A small network was trained on invented records. Each row is its activation on one of them, seen along a few directions.
Each row is followed by the record's values for the fields Tevot, Kasu, Zemi, Vot.
A field that a record lacks is written absent.
The largest differences between rows may come from other fields.
(in the rows, 500 means zero)
Random noise pushes rows far along 16 fixed directions. That doesn't count. These rows show it; they differ only by the noise:
[542 545 390 415 372 600 584 321 575 361 545 413 617 514 591 567 456 512
 481 412 563 406 712 539 495 531 575 544 422 391 456 401]
[746 386 691 511 393 370 490 251 540 412 500 467 520 641 554 491 537 572
 461 366 539 397 379 482 717 376 338 661 341 546 477 598]
[590 473 315 563 470 579 548 500 750 585 461 570 457 288 544 249 509 588
 420 733 450 415 434 434 673 671 547 542 459 624 602 441]
[483 343 457 645 464 268 368 486 556 314 279 451 331 688 610 532 475 518
 489 478 481 582 505 390 523 592 565 558 449 593 463 572]
[371 469 460 384 551 489 498 367 637 192 402 542 708 920 738 557 501 751
 646 486 604 478 544 387 321 496 543 601 544 609 384 480]
[682 588 496 554 473 768 471 539 386 406 679 659 371 486 617 506 568 726
 602 553 617 574 563 450 241 542 598 629 533 607 260 535]
[538 549 558 653 594 560 486 616 364 519 608 486 160 588 245 842 377 361
 602 486 421 433 664 559 413 239 678 383 401 448 691 670]
[561 389 397 445 383 599 450 418 685 397 443 434 454 564 548 478 450 508
 311 460 427 327 670 377 593 482 574 584 437 283 563 405]
[565 307 282 256 544 421 380 547 287 361 238 471 367 341 588 627 551 465
 294 432 613 542 510 533 346 694 468 299 645 473 571 355]
[494 436 431 549 339 410 537 566 555 471 466 584 386 472 485 655 593 607
 527 670 357 711 614 468 570 393 415 457 399 728 453 270]
[375 347 597 404 541 787 436 825 431 579 316 655 494 717 603 783 763 628
 255 698 330 460 534 375 287 448 414 484 446 276 599 142]
[399 498 792 510 576 513 469 602 430 492 504 468 570 567 505 445 461 447
 597 419 390 630 486 436 403 504 571 678 614 569 424 629]
[603 237 420 779 372 261 344 453 530 359 354 424 330 538 499 381 397 352
 282 320 464 501 535 415 653 487 530 519 370 344 536 695]
[597 382 614 892 436 529 596 628  82 420 721 562 264 365 548 546 648 657
 316 338 566 455 517 665 412 479 586 460 368 632 311 286]
[467 405 596 466 514 146 360 458 319 365 414 466 273 743 358 522 581 582
 433 388 525 590 275 361 607 272 332 387 630 486 434 470]
[402 623 385 263 637 296 474 686 504 656 544 693 698 299 380 411 380 371
 710 631 496 774 457 550 361 299 419 478 655 693 502 663]
[671 353 887 484 702 555 467 618 310 591 339 538 337 469 538 606 613 527
 539 561 427 506 236 529 465 659 449 592 532 823 662 627]
[662 235 646 321 353 715 478 213 626 310 527 382 681 456 586 617 686 766
 340 331 555 463 432 348 603 415 230 448 571 303 404 395]

[473 595 496 316 512 713 656 462 697 536 462 376 525 595 651 727 457 454
 475 586 420 112 776 634 549 630 724 641 289 467 712 223] -> (Tevot n2; Kasu u1; Zemi j2; Vot absent)
[507 632 628 120 494 252 514 342 431 496 526 276 278 459 270 635 534 453
 528 422 454 480 422 522 754 385 415 408 709 570 534 313] -> (Tevot n1; Kasu u2; Zemi j2; Vot h2)
[419 582 315 588 519 425 434 495 647 530 547 414 628 372 516 586 373 397
 605 441 636 475 570 538 436 499 617 482 441 278 441 669] -> (Tevot n1; Kasu u2; Zemi j4; Vot h2)
[803 439 669 581 581 584 469 433 462 564 517 553 468 453 560 613 527 524
 523 473 603 365 353 593 480 496 455 594 319 560 575 745] -> (Tevot n1; Kasu u2; Zemi j1; Vot h2)
[540 631 324 575 407 335 591 453 596 444 440 605 441 781 537 561 497 534
 553 637 496 463 597 567 566 433 536 538 288 624 556 417] -> (Tevot n1; Kasu u2; Zemi j2; Vot h2)
[834 601 256 421 427 661 504 306 533 422 495 580 333 592 584 364 403 450
 551 583 647 312 594 541 507 716 617 580 414 542 576 691] -> (Tevot n2; Kasu u1; Zemi j2; Vot absent)
[139 540 501 620 511 391 555 507 585 494 498 377 772 635 602 533 565 548
 501 472 541 478 481 479 504 534 519 462 459 341 373 350] -> (Tevot n5; Kasu u1; Zemi j1; Vot h2)
[514 645 462 314 530 441 335 534 604 507 361 415 186 628 577 604 584 619
 570 673 532 503 409 305 503 708 596 628 643 517 398 391] -> (Tevot n1; Kasu u2; Zemi j1; Vot h2)
[608 152 546 552 410 399 449 559 414 405 436 458 639 264 734 580 496 437
 268 238 486 515 623 651 441 541 458 586 406 513 424 465] -> (Tevot n5; Kasu u2; Zemi j4; Vot absent)
[428 453 377 768 427 446 531 537 602 523 526 638 375 585 338 335 532 592
 427 685 372 563 433 397 658 321 419 362 404 506 570 448] -> (Tevot n5; Kasu u2; Zemi j4; Vot absent)
[421 659 500 616 374 653 580 560 551 601 539 532 650 497 542 276 553 421
 496 614 447 631 543 475 512 668 519 573 466 360 409 483] -> (Tevot n2; Kasu u1; Zemi j2; Vot absent)
[605 551 486 434 411 717 548 359 587 449 578 576 583 590 591 451 566 647
 564 612 543 466 526 464 519 558 443 561 454 582 455 490] -> (Tevot n5; Kasu u1; Zemi j1; Vot h1)
[551 541 657 415 526 771 473 403 597 555 552 355 380 365 407 389 604 665
 471 545 472 407 303 301 660 664 490 487 734 385 495 420] -> (Tevot n1; Kasu u2; Zemi j4; Vot h2)
[585 467 570 544 467 605 357 655 263 479 324 476 153 502 438 531 641 459
 306 501 417 693 466 386 398 679 515 419 650 338 490 448] -> (Tevot n1; Kasu u2; Zemi j2; Vot h2)
[591 437 362 544 406 416 471 500 305 495 560 537 454 292 357 693 550 516
 539 429 623 710 468 540 449 383 301 223 533 480 430 492] -> (Tevot n1; Kasu u2; Zemi j4; Vot h2)
[474 562 481 681 479 368 506 519 212 458 444 567 498 627 446 500 535 454
 563 428 600 701 432 532 380 511 439 403 478 476 413 558] -> (Tevot n1; Kasu u2; Zemi j4; Vot h2)
[589 494 382 522 408 653 434 442 524 448 471 414 329 502 332 630 388 327
 467 474 442 545 707 443 486 441 557 344 506 234 636 637] -> (Tevot n2; Kasu u1; Zemi j6; Vot absent)
[546 754 622 121 595 345 496 543 402 678 270 394 494 591 540 216 303 210
 542 442 376 355 534 518 564 779 676 929 595 603 650 469] -> (Tevot n5; Kasu u1; Zemi j2; Vot h2)
[599 453 641 624 523 789 568 434 609 480 582 491 551 503 662 360 534 631
 434 500 512 278 460 487 506 679 614 698 438 485 504 562] -> (Tevot n5; Kasu u2; Zemi j4; Vot absent)
[311 575 539 310 438 201 432 550 486 652 491 260 573 438 439 627 436 209
 335 282 472 388 577 554 634 373 491 553 458  98 458 331] -> (Tevot n5; Kasu u2; Zemi j2; Vot absent)
[431 737 421 336 614 753 642 476 435 453 485 763 799 855 308 350 431 473
 744 653 498 656 491 449 289 358 414 346 674 458 718 708] -> (Tevot n1; Kasu u2; Zemi j4; Vot h2)
[816 478 413 330 641 740 610 427 348 491 505 647 502 346 559 584 579 593
 408 524 677 278 426 720 360 567 462 365 470 608 715 500] -> (Tevot n1; Kasu u2; Zemi j2; Vot h2)
[665 308 630 559 441 484 486 417 662 475 384 472 545 355 621 578 450 453
 592 506 397 615 571 541 553 579 461 653 365 777 552 654] -> (Tevot n2; Kasu u1; Zemi j4; Vot absent)
[686 416 692 718 436 479 453 504 505 670 665 575 576 240 608 526 755 677
 408 526 615 563 206 537 588 420 254 567 314 475 249 532] -> (Tevot n1; Kasu u2; Zemi j1; Vot h2)
[527 289 673 608 718 487 498 562 321 511 379 443 358 369 462 824 626 502
 554 485 545 549 263 619 427 602 433 202 552 683 689 659] -> (Tevot n5; Kasu u2; Zemi j2; Vot absent)
[649 452 646 475 614 399 474 383 342 444 390 480 496 739 446 535 489 438
 434 320 610 347 318 546 512 411 395 465 466 382 641 714] -> (Tevot n1; Kasu u2; Zemi j2; Vot h2)
[562 445 519 444 679 611 369 668 386 567 395 540 314 406 453 560 427 370
 508 533 505 507 454 486 316 591 598 464 605 499 666 745] -> (Tevot n5; Kasu u2; Zemi j1; Vot absent)
[556 228 531 320 609 578 412 343 706 326 441 563 538 587 527 539 513 763
 510 518 508 419 397 330 528 332 343 417 623 638 584 554] -> (Tevot n5; Kasu u1; Zemi j4; Vot h2)
[538 574 342 680 465 753 536 519 667 559 689 448 258 197 396 456 527 595
 526 670 506 506 535 446 572 620 642 329 565 456 484 503] -> (Tevot n2; Kasu u1; Zemi j2; Vot absent)
[656 460 452 634 565 362 639 315 255 324 488 450 318 562 355 455 291 343
 536 317 557 349 529 717 578 520 605 335 440 717 777 714] -> (Tevot n5; Kasu u2; Zemi j4; Vot absent)
[555 499 204 145 461 473 453 409 499 325 528 505 364 279 400 288 412 581
 428 462 509 540 589 420 563 436 497 375 812 584 474 300] -> (Tevot n1; Kasu u2; Zemi j4; Vot h2)
[586 302 553 659 535 546 332 609 775 470 483 657 551 554 696 235 487 621
 411 532 437 462 432 329 455 504 559 790 477 525 411 733] -> (Tevot n1; Kasu u2; Zemi j2; Vot h2)
[314 569 703 445 458 229 430 576 407 497 503 546 784 759 480 568 420 390
 701 344 447 752 553 475 381 227 393 683 492 480 298 586] -> (Tevot n1; Kasu u2; Zemi j4; Vot h2)
[499 277 571 544 624 306 357 598 421 402 440 416 142 474 395 645 422 486
 493 380 434 463 502 458 523 328 554 401 549 635 609 553] -> (Tevot n2; Kasu u1; Zemi j2; Vot absent)
[481 550 520 503 593 627 352 568 487 539 549 537 205 658 301 644 427 584
 704 604 463 496 480 271 428 371 543 443 611 536 530 610] -> (Tevot n5; Kasu u1; Zemi j6; Vot h2)
[579 518 618 463 381 539 449 635 271 550 465 557 405 474 563 496 558 392
 376 467 399 629 609 516 403 552 495 649 454 455 387 378] -> (Tevot n5; Kasu u2; Zemi j1; Vot absent)
[316 611 410 165 662 474 459 456 645 624 396 354 730 403 488 664 512 380
 545 568 601 467 415 499 475 533 424 351 609 240 603 520] -> (Tevot n5; Kasu u1; Zemi j1; Vot h2)

Here are new rows. What are their fields?
[356 386 610 686 690 580 460 558 596 424 470 467 588 750 686 597 488 567
 459 438 556 238 487 496 349 490 671 580 375 359 539 593] -> (Tevot n2; Kasu u1; Zemi j1; Vot absent)
[594 723 491 485 512 694 531 252 544 399 610 479 429 694 442 513 470 586
 675 528 621 441 519 431 480 479 563 498 525 412 474 654] -> (Tevot n5; Kasu u1; Zemi j4; Vot h2)
[530 312 707 508 488 308 549 434 560 499 357 472 817 510 664 333 522 573
 413 333 486 422 336 537 626 534 350 705 428 648 453 473] -> (Tevot n1; Kasu u2; Zemi j2; Vot h2)
[493 644 675 425 282 343 614 254 511 530 648 181 539 271 398 349 502 424
 477 270 485 540 464 522 853 567 463 567 609 438 327 359] -> (Tevot n5; Kasu u2; Zemi j2; Vot absent)
[416 540 282 471 499 465 455 542 445 578 519 583 681 548 517 459 423 386
 397 444 635 348 546 528 419 409 458 464 407 227 495 466] -> (Tevot n5; Kasu u1; Zemi j4; Vot h2)
[354 478 540 721 561 536 436 645 657 474 548 475 392 597 508 593 347 469
 612 521 369 486 703 444 384 414 764 629 449 526 488 613] -> (Tevot n2; Kasu u1; Zemi j4; Vot absent)
[589 444 550 283 467 441 427 494 498 445 402 605 492 635 599 429 528 536
 467 513 461 530 484 420 485 484 402 641 535 596 463 461] -> (Tevot n5; Kasu u2; Zemi j2; Vot absent)
[443 791 343 504 452 429 411 589 527 644 376 559 348 550 482 572 649 481
 649 843 556 822 366 414 446 663 426 448 526 428 377 522] -> (Tevot n5; Kasu u2; Zemi j4; Vot absent)
[480 334 533 692 491 574 370 547 670 543 512 464 562 422 547 755 541 471
 473 489 515 553 522 464 415 388 443 475 335 226 464 706] -> (Tevot n5; Kasu u2; Zemi j4; Vot absent)
[771 443 448 533 387 648 476 400 454 383 670 661 499 489 535 298 448 543
 556 438 589 566 563 489 425 470 470 565 523 577 372 758] -> (Tevot n2; Kasu u1; Zemi j2; Vot absent)
[531 777 338 337 738 774 555 537 574 590 574 605 496 482 574 468 407 552
 668 716 638 277 501 577 275 671 736 571 556 552 603 590] -> (Tevot n5; Kasu u2; Zemi j4; Vot absent)
[578 723 525 328 367 534 557 405 373 562 486 517 743 677 436 493 548 358
 553 446 577 578 477 536 475 505 313 525 500 264 470 559] -> (Tevot n1; Kasu u2; Zemi j2; Vot h2)
[444 583 532 706 425 460 462 535 443 513 647 585 439 676 302 252 482 435
 565 512 462 681 426 377 552 337 451 444 580 372 390 733] -> (Tevot n2; Kasu u1; Zemi j2; Vot absent)
[432 730 337 683 626 556 562 467 490 479 540 445 463 511 513 637 508 473
 655 570 709 483 468 625 342 677 684 328 471 418 497 679] -> (Tevot n1; Kasu u2; Zemi j2; Vot h2)
[672 687 364 405 495 399 546 421 474 570 630 719 482 610 444 706 550 566
 777 687 643 505 431 632 476 257 333 444 333 733 493 614] -> (Tevot n1; Kasu u2; Zemi j2; Vot h2)
[358 644 309 582 627 437 586 579 591 585 719 638 561 579 522 391 483 613
 565 635 641 262 431 593 476 375 618 471 440 531 454 462] -> (Tevot n2; Kasu u1; Zemi j2; Vot absent)
[584 516 445 560 386 505 500 513 549 562 554 540 269 395 436 518 522 527
 450 630 387 520 575 477 625 422 505 500 377 563 484 359] -> (Tevot n5; Kasu u2; Zemi j1; Vot absent)
[605 587 408 537 571 580 496 477 527 586 557 632 446 615 491 550 584 607
 465 651 633 311 365 515 478 362 437 439 368 372 574 508] -> (Tevot n2; Kasu u1; Zemi j6; Vot absent)
